[140 148 113 152 146 130 130] | 152
[133 120  99 127 141] | 99
[149 128 129 101 137] | 129
[155 128 157 137 109 110 144] | 137
[106 119 139 142 129] | 139
[153 108 137 128 126] | 137
[105 118 120 101 116] | 120
---
[[140 150 113 115]
 [108 138 141 133]] | 140, 133

[134 128 124 131 151 129] | 134, 129

[[152 105 108 150 101 118 104]
 [109 123 131 111 120 148 121]] | 152, 121

[137 156 147 120] | 137, 120

[[127 125 126 122 134]
 [149 104 120 140 157]] | 127, 157

[[150 124 146 133]
 [135 131 137 127]] | 150, 127

[102 137 124 107 127 119] | 102, 119
---
[144, 125, 100, 131, 129] 100
[[101, 141, 104, 126, 142, 118], [112, 147, 132, 117, 109, 133]] 126
[[150, 119, 135, 120, 136, 119], [154, 122, 139, 108, 140, 123]] 120
[127, 123, 136, 151, 121] 136
[[148, 154, 123, 99, 157], [151, 119, 139, 147, 110], [151, 119, 140, 145, 111]] 123
[132, 137, 125, 107, 126, 133] 107
[103, 128, 119, 127] 128
[128, 149, 138, 122, 134, 117] 122
[105, 127, 132, 116, 109] 132
[[123, 121, 115, 126, 117, 120], [133, 135, 141, 129, 139, 136], [122, 129, 140, 157, 135, 129]] 126
---
Input:
[[118 138 157 114 119 137]
 [124 133 130 139 121 134]]
Output: 157, 114

Input: [146 135 149 137 112 123 136]
Output: 149, 112

Input:
[[125 120 137 105]
 [129 124 134 101]
 [119 116 139 113]]
Output: 139, 101

Input: [139 129 139 156 119 105]
Output: 156, 105

Input:
[[142 133 140 131 122 133 123]
 [153 125 151 142 111 113 149]]
Output: 153, 111

Input: [134 149 144 132 137 142 131]
Output: 149, 131
---
[[132, 131, 118, 130, 122],
 [110, 136, 135, 150, 151]] out 135

[[135, 123, 128, 132],
 [131, 122, 130, 128],
 [141, 100, 109, 137]] out 100

[[149, 102, 124, 140],
 [141, 122, 106, 121]] out 122

[99, 149, 142, 152] out 149

[145, 118, 151, 141] out 118

[150, 120, 135, 124, 126] out 135
---
Q: [128, 128, 134, 152]
A: 152, 134

Q: [147, 109, 104, 115, 135]
A: 147, 135

Q:
[[116, 118, 138, 133, 140],
 [124, 120, 135, 153, 133],
 [111, 116, 140, 111, 144]]
A: 153, 144

Q:
[[146, 124, 144, 105, 147, 124, 124],
 [107, 136, 115, 129, 106, 137, 137]]
A: 147, 146

Q: [136, 139, 143, 99, 151]
A: 151, 143

Q:
[[136, 119, 128, 150],
 [124, 131, 129, 106],
 [146, 120, 145, 107]]
A: 150, 146

Q:
[[135, 116, 115, 141, 127, 141],
 [144, 105, 119, 139, 154, 149],
 [144, 115, 119, 141, 151, 142]]
A: 154, 151

Q:
[[126, 111, 120, 137],
 [140, 113, 114, 142],
 [121, 151, 144, 112]]
A: 151, 144
---
[[132 127 125 128 140 132]
 [150 145 145 146 148 152]] yields 150

[[142 131 146 149]
 [140 135 143 149]
 [142 127 147 151]] yields 140

[[115 107 141 145 128]
 [131 122 130 130 127]] yields 131

[[131 124 135 117]
 [107 141 123 153]] yields 107

[[104 134 120 128]
 [111 148 153 131]] yields 111

[[139 119 110 149 122 113]
 [144 146 103 113 117 148]] yields 144

[[156 125 130 128 110 121 134]
 [122 128 122 125 140 132 119]] yields 122

[[148 145 138 131 150 145 143]
 [141 140 136 130 144 140 138]
 [134 135 137 131 138 134 131]] yields 141
---
[[125 104 133 129 132]
 [144 134 109 114 139]] yields 134

[[102 106 109 138 128]
 [105 129 158 135 142]] yields 138

[[151 146 103 106]
 [112 138 138 143]] yields 143

[150 138 146 129] yields 138

[112 150 157  99] yields 112

[143 140 121  99 114 136] yields 136

[[137 113 142 129 128]
 [128 140  98 118 124]] yields 137
---
[146 145 101 126 136 153] Answer: 101
[126 144 147 152] Answer: 147
[151 129 149 145 107 125] Answer: 149
[124 131  99 127 120 129] Answer: 99
[118 107 127 135] Answer: 127
[110 133 155 135 118] Answer: 155
[138 136 132 146 132 156] Answer: 132
---
[[121 110 140 115 130 126 146]
 [112 113 109 124 136 152 156]] | 136

[150 148 132 130 118 121 110] | 118

[129 128 152 133 112] | 152

[106 111 107 109 112 110 145] | 112

[147 135 126 153 115 110] | 153

[139 127 102 122] | 127

[149 136 108 144] | 136
---
[151 125 110 100 121] -> 151, 121

[151 135 132 153 138] -> 151, 138

[134 157 132 122 141 147 122] -> 134, 122

[106 140 127 139 121] -> 106, 121

[144 104 134 130] -> 144, 130

[[113 136 132 104 132 118]
 [105 134 138  99 132 115]] -> 113, 115

[[107 139 143 108 126 150]
 [149 107 131 143 106 150]] -> 107, 150
---
[[127 128 129 126 128]
 [127 131 129 126 129]
 [117 125 149 113 122]] value 125

[[140 150 123 133 121 116 145]
 [140 150 123 102 132 137 145]] value 150

[[123 102 135 118 107 124 119]
 [131 132 110 136 121 103 127]
 [130 101 135 152 126 120 132]] value 101

[[149 118 119 118 136]
 [110 134 133 134 132]] value 134

[[111 129 157 153 117]
 [140 120 130 126 122]
 [116 121 151 139 126]] value 121

[[137 130 129 137 142]
 [142 149 125 117 145]
 [137 124 134 137 123]] value 124
---
[[129 128 125 126 132 125]
 [120 101 131 127 150 110]] >> 129, 110

[[127 127 127 127 127 128 127]
 [130 111 132 120 107 149 115]
 [129 112 130 121 108 146 115]] >> 127, 115

[116 105 126 109] >> 116, 109

[[113 122 147 155 145]
 [113 135 123 155 137]] >> 113, 137

[[103 130 128 123]
 [129 130 120 132]] >> 103, 132

[[120 131 131 140 128]
 [146 124 125 140 135]
 [130 131 128 106 127]] >> 120, 127

[117 119 147 105 122] >> 117, 122

[[125 124 113 105]
 [149 123 143 132]] >> 125, 132

[131 153 138 122] >> 131, 122

[[128 128 128 128 128 128 128]
 [127 129 127 129 127 128 127]
 [106 122 138 132 130 135 122]] >> 128, 122
---
[128 154 114 100 152 132] -> 100
[102 127 130 147] -> 102
[127 122 101 126 114 112] -> 101
[132 146 136  99 122 150 119] -> 99
[107 128 156 125 138 118] -> 107
[142 127 105 137 115 124 145] -> 105
[141 127 142 138 102] -> 102
---
[[110 129 130 128 136 129 142 132]
 [119 144 126 132 124 131 138 128]
 [131 130 131 135 129 132 125 124]
 [116 148 126 132 126 131 128 122]
 [136 118 131 130 121 132 143 129]
 [128 106 128 141 127 130 128 132]
 [134 133 127 138 126 137 124 127]
 [131 115 126 134 134 129 127 130]
 [120 145 126 136 128 125 111 130]
 [127 136 131 122 130 131 127 128]
 [124 138 128 130 133 124 129 134]
 [127 140 126 126 141 128 119 127]] -> 129

[[140 116 108 144 128 117 128 148 135 124 134 107 131]
 [112 129 122 124 119 138 133 124 138 135 129 129 148]
 [111 131 131 121 116 145 135 120 134 133 129 129 145]
 [114 141 133 106 121 155 134 126 144 139 117 113 149]
 [114 124 147 128 136 133 117 140 114 126 121 136 149]
 [135 118 109 148 131 119 123 144 136 130 133 108 131]
 [143 109 116 143 141 111 139 138 133 111 153 112 124]
 [108 109 136 120 132 132 115 136 125 105 112 133 148]
 [119 136 121 110 129 126 131 124 142 127 131 107 141]
 [125 121  98 150 140 103 124 146 137 142 139 108 133]
 [123 136 119 111 124 129 137 124 149 134 133 105 140]
 [117 139 120 120 127 133 139 124 155 127 127 106 139]] -> 116

[[125 127 133 122 135 134]
 [128 117 110 133 117 112]
 [121 117 148 124 131 147]
 [131 120 127 143 116 121]
 [133 134 140 126 127 130]
 [135 123 131 138 125 116]
 [117 121 110 119 143 110]
 [132 127 124 127 122 115]
 [130 129 116 137 125 129]
 [128 137 135 118 139 145]
 [120 129 121 126 135 105]
 [131 123 127 136 135 139]] -> 127

[[129 139 124 127 145 140 150 115 128]
 [133 154 120 119 147 136 121 121 147]
 [134 142 149 136 126 136 101 103 115]
 [146 137 114 122 130 147 116 127 147]
 [130 119 150 143 127 148 115 119 127]
 [115 112 134 112 133 133 138 134 125]] -> 139

[[128 109 129 134 150 107 137 136 143 136 155 135 141 106 156]
 [136 154 145 128 101 139 134 141 119 140 138 102 144 139 134]
 [145 110 155 126 108 105 125 149 131 136 130 131 152 108 113]
 [126 124 119 126 147 121 108 150 134 111 107 135 146 156 149]
 [156 115 107 136 138 119 117 123 126 130 152 131 119 122 133]
 [110 105 131 152 102 117 116 125 156 119 150 150 137 156 149]] -> 109
